Each row below holds a small network's activations on one record, seen along a few directions.
Records have a field called ZEDI. Each example row is followed by its value.
The largest differences between rows may come from other fields.
Strong random noise was added to every row along 2 fixed directions; ignore it. To show where, here is one row again and again, with new noise each time:
-457,-254,-121,-43,-303,99,-164,-180,488,51,64,49,-419,155,5,-354,73,-12,95,-230,222,-128
-8,-126,-25,132,-110,60,27,-133,130,-2,52,-48,148,-57,-8,-111,222,24,1,-17,-117,-74
39,-172,18,-117,8,-38,55,-135,127,42,132,40,-177,7,2,-53,116,56,103,-91,55,-21
304,-112,83,-80,147,-85,170,-110,-76,23,145,8,62,-96,-3,99,173,85,75,11,-94,22

-423,261,-83,375,-353,171,-400,148,186,-168,-293,23,401,189,-6,-272,-219,-83,-225,186,35,9
mor
354,284,168,-183,300,-178,6,193,-313,-54,-64,135,112,61,-5,318,-355,61,-32,244,86,224
kupas
695,25,184,-55,301,-168,403,-2,-427,-6,129,-20,274,-243,-12,404,157,180,44,90,-320,148
nef
-496,324,-124,94,-209,82,-364,206,159,-37,-211,96,-44,245,29,-198,-396,-113,-205,113,232,56
bim
90,128,65,-75,127,-108,-113,76,-56,-62,-40,89,107,102,-46,72,-91,47,-35,80,160,86
mor
-660,97,-161,28,-288,124,-365,102,370,-48,-160,-21,-295,253,-1,-322,-218,-130,-47,-120,358,-123
mik
214,-18,155,-444,265,-243,34,65,-116,3,136,163,-374,121,-53,138,-83,76,107,-96,334,130
lem
403,259,184,-261,412,-253,90,160,-412,-55,64,123,38,38,18,330,-250,69,37,171,90,299
geka
-256,148,-64,-83,-66,-18,-207,128,167,48,-118,103,-154,151,-61,-85,-230,-39,-97,-1,283,-6
mugu
199,96,76,100,132,-14,11,-11,-193,-76,-18,22,239,-19,77,98,-138,-26,-14,209,-147,108
geka
-3,158,-59,326,-140,138,-69,-17,-28,-25,-154,-44,421,-77,32,-3,-63,-62,-166,186,-261,-6
mugu
459,-40,182,-185,306,-179,216,-47,-284,-15,200,50,3,-98,41,256,35,130,163,38,-101,197
vule
252,268,115,-93,165,-118,35,229,-241,-50,-45,95,131,5,-16,207,-222,57,-55,145,32,128
nef
156,-274,58,-332,167,-121,226,-116,-62,97,254,-15,-445,-19,43,77,207,121,207,-222,77,71
liku
-14,-39,-44,266,-110,166,-19,-55,34,-54,-77,-112,386,-105,27,-63,149,-93,-48,76,-226,-159
gatid
596,342,180,-316,584,-293,155,218,-539,31,27,83,139,-59,-25,471,-255,54,-83,252,45,237
bim
97,-130,15,-184,135,-79,196,-95,-138,97,187,-1,-330,-34,49,70,84,48,131,-116,-40,159
dobev
-128,48,-20,259,-229,169,-75,8,51,-102,-85,-52,236,-28,44,-107,23,-88,-6,54,-166,-105
fosek
-15,80,76,-236,24,-104,-35,96,-53,-79,-9,81,-157,79,-62,25,-92,4,69,-98,225,65
fosek
15,65,45,-163,32,-100,-71,72,-23,-40,-35,76,-28,79,-78,6,-65,-13,-2,-20,220,-18
fosek
194,-179,80,-289,157,-133,130,-124,32,67,198,94,-318,10,9,60,62,97,168,-99,117,40
lem
-261,-143,-145,185,-290,207,-21,-75,222,28,22,-99,10,-17,1,-202,220,-40,29,-116,-85,-184
panaf
45,326,33,314,-77,70,-155,189,-139,-147,-236,-29,620,3,-25,53,-166,-36,-213,321,-170,58
kupas
239,-277,31,-119,135,-87,314,-130,-86,86,189,-72,-186,-128,-45,109,256,131,103,-142,-98,-11
mena
634,43,157,108,365,-138,333,-49,-470,-77,36,-157,551,-283,-21,393,226,50,48,189,-392,89
mik
331,179,176,-201,219,-157,51,183,-275,-60,27,124,76,12,-2,206,-157,49,47,113,73,103
gatid
-386,-270,-119,-139,-298,39,-17,-141,410,95,76,84,-708,131,-16,-235,40,30,136,-365,214,-84
dipun
-175,-328,-94,8,-150,52,125,-164,208,81,110,-87,-292,-26,-44,-151,249,65,72,-234,-7,-108
mena
408,-276,154,-573,401,-262,343,-98,-224,130,348,53,-610,-29,49,256,134,178,293,-223,150,160
liku
543,194,135,245,265,-27,171,15,-460,-114,-44,-68,702,-200,58,299,-8,-7,-88,366,-427,134
geka
177,-155,44,-219,169,-94,248,-90,-182,93,238,-10,-328,-55,49,102,125,82,160,-130,-62,182
dobev
-78,-89,-112,403,-218,145,92,-101,88,2,-76,-168,393,-192,-40,-100,318,-15,-153,-13,-324,-163
dipun
-360,-242,-130,-26,-322,68,-5,-135,371,70,49,38,-529,80,-14,-233,103,22,99,-320,110,-99
dipun
72,218,60,19,114,-57,-169,157,-90,-69,-142,80,271,110,-37,79,-206,-17,-127,219,111,61
mor
504,-151,214,-640,560,-370,301,-86,-274,71,250,127,-621,3,14,406,-131,114,367,-125,248,197
mik
-510,-296,-128,-183,-257,62,-216,-189,524,82,122,93,-670,220,11,-356,-3,15,162,-298,359,-73
vule
176,225,126,-203,251,-174,-121,182,-143,-14,12,178,-19,148,16,98,-283,23,-43,138,237,129
vule
-337,-166,-158,145,-313,207,-52,-84,286,37,29,-78,-98,21,0,-241,189,-46,50,-154,-18,-193
panaf
-387,-133,-169,356,-359,215,-19,-126,171,-8,-15,-185,102,-41,20,-287,299,-46,-42,-119,-239,-42
dobev
112,-231,14,-71,51,-18,201,-118,-64,55,174,-108,-103,-91,29,20,319,90,101,-144,-111,9
liku
59,121,19,-30,71,-33,30,173,-86,-16,17,-31,14,-11,-32,64,-30,17,-59,24,69,-30
mena
56,274,3,144,-1,35,-89,249,-148,-49,-139,-17,365,-15,-2,35,-93,-65,-147,190,-47,-61
nef
181,184,87,-59,64,-61,31,212,-231,-58,-15,61,165,1,-44,121,-62,24,-17,69,9,34
panaf
-468,26,-205,497,-401,302,-249,-69,348,2,-233,-130,375,-46,3,-316,80,-154,-209,12,-180,-203
mugu
-152,-26,-42,-107,-35,-21,-44,-73,70,84,66,77,-283,75,40,-50,-144,-3,60,-15,66,128
bim
55,-42,73,-168,33,-13,5,-15,9,-15,43,103,-239,45,55,35,-152,-32,154,-31,92,-8
gatid
412,-59,135,-137,294,-140,179,-83,-182,21,56,14,74,-135,-26,287,11,87,90,79,-102,102
kupas
38,-97,-22,211,-110,77,45,-122,82,-16,29,-80,293,-95,-11,-90,265,21,-32,25,-197,-81
lem

Here are new rows. What is ZEDI for each?
-168,-291,-61,-83,-109,41,80,-142,145,69,151,-88,-321,12,43,-143,277,58,117,-245,28,-35
liku
7,130,-53,360,-172,158,-52,-15,2,-35,-149,-68,453,-97,12,-19,6,-54,-152,158,-279,-60
mugu
-340,-308,-111,-12,-235,103,-1,-157,267,64,110,-101,-330,48,31,-257,279,28,93,-273,52,-79
liku
-377,-9,-115,321,-296,145,-110,-62,137,-123,-110,-142,132,26,24,-194,115,-101,7,-64,-116,-37
mik
415,63,101,-101,324,-105,159,-7,-232,70,31,24,135,-159,17,277,-48,17,5,90,-115,67
mugu
-353,-98,-201,461,-440,323,-70,-73,256,-22,-67,-191,344,-75,-15,-289,328,-80,-82,-46,-259,-252
panaf
342,-30,56,221,-23,24,256,-45,-184,-23,31,-94,403,-224,-30,136,259,118,-60,73,-395,21
nef
326,-184,71,-83,172,-72,289,-90,-227,43,191,-119,37,-155,33,147,348,116,88,-74,-190,62
liku
283,115,57,52,103,-15,78,-4,-165,16,-35,29,212,-93,22,182,-96,16,-43,146,-167,60
mugu
-576,66,-41,-198,-240,11,-430,106,386,-80,-89,234,-585,408,53,-308,-472,-64,56,-97,524,51
mor
-363,-194,-121,145,-319,143,-128,-166,395,11,15,-28,-83,61,-6,-322,175,-20,13,-131,33,-144
lem
-438,9,-127,60,-313,131,-243,94,287,-9,-72,26,-147,166,-30,-282,-35,-79,-11,-101,219,-155
panaf
585,104,253,-471,474,-337,183,117,-399,-7,121,164,-76,-3,-69,381,-107,107,106,68,206,164
fosek
-115,-200,-42,67,-174,74,125,-93,70,12,142,-113,-108,-58,41,-128,323,48,92,-206,-146,18
liku
-348,88,-50,-149,-88,-4,-295,98,247,13,-123,124,-295,231,-32,-130,-317,-66,-13,-13,372,-25
kupas
-64,-42,-58,283,-138,187,-48,-51,62,-58,-93,-110,378,-90,34,-89,134,-107,-57,74,-215,-173
gatid
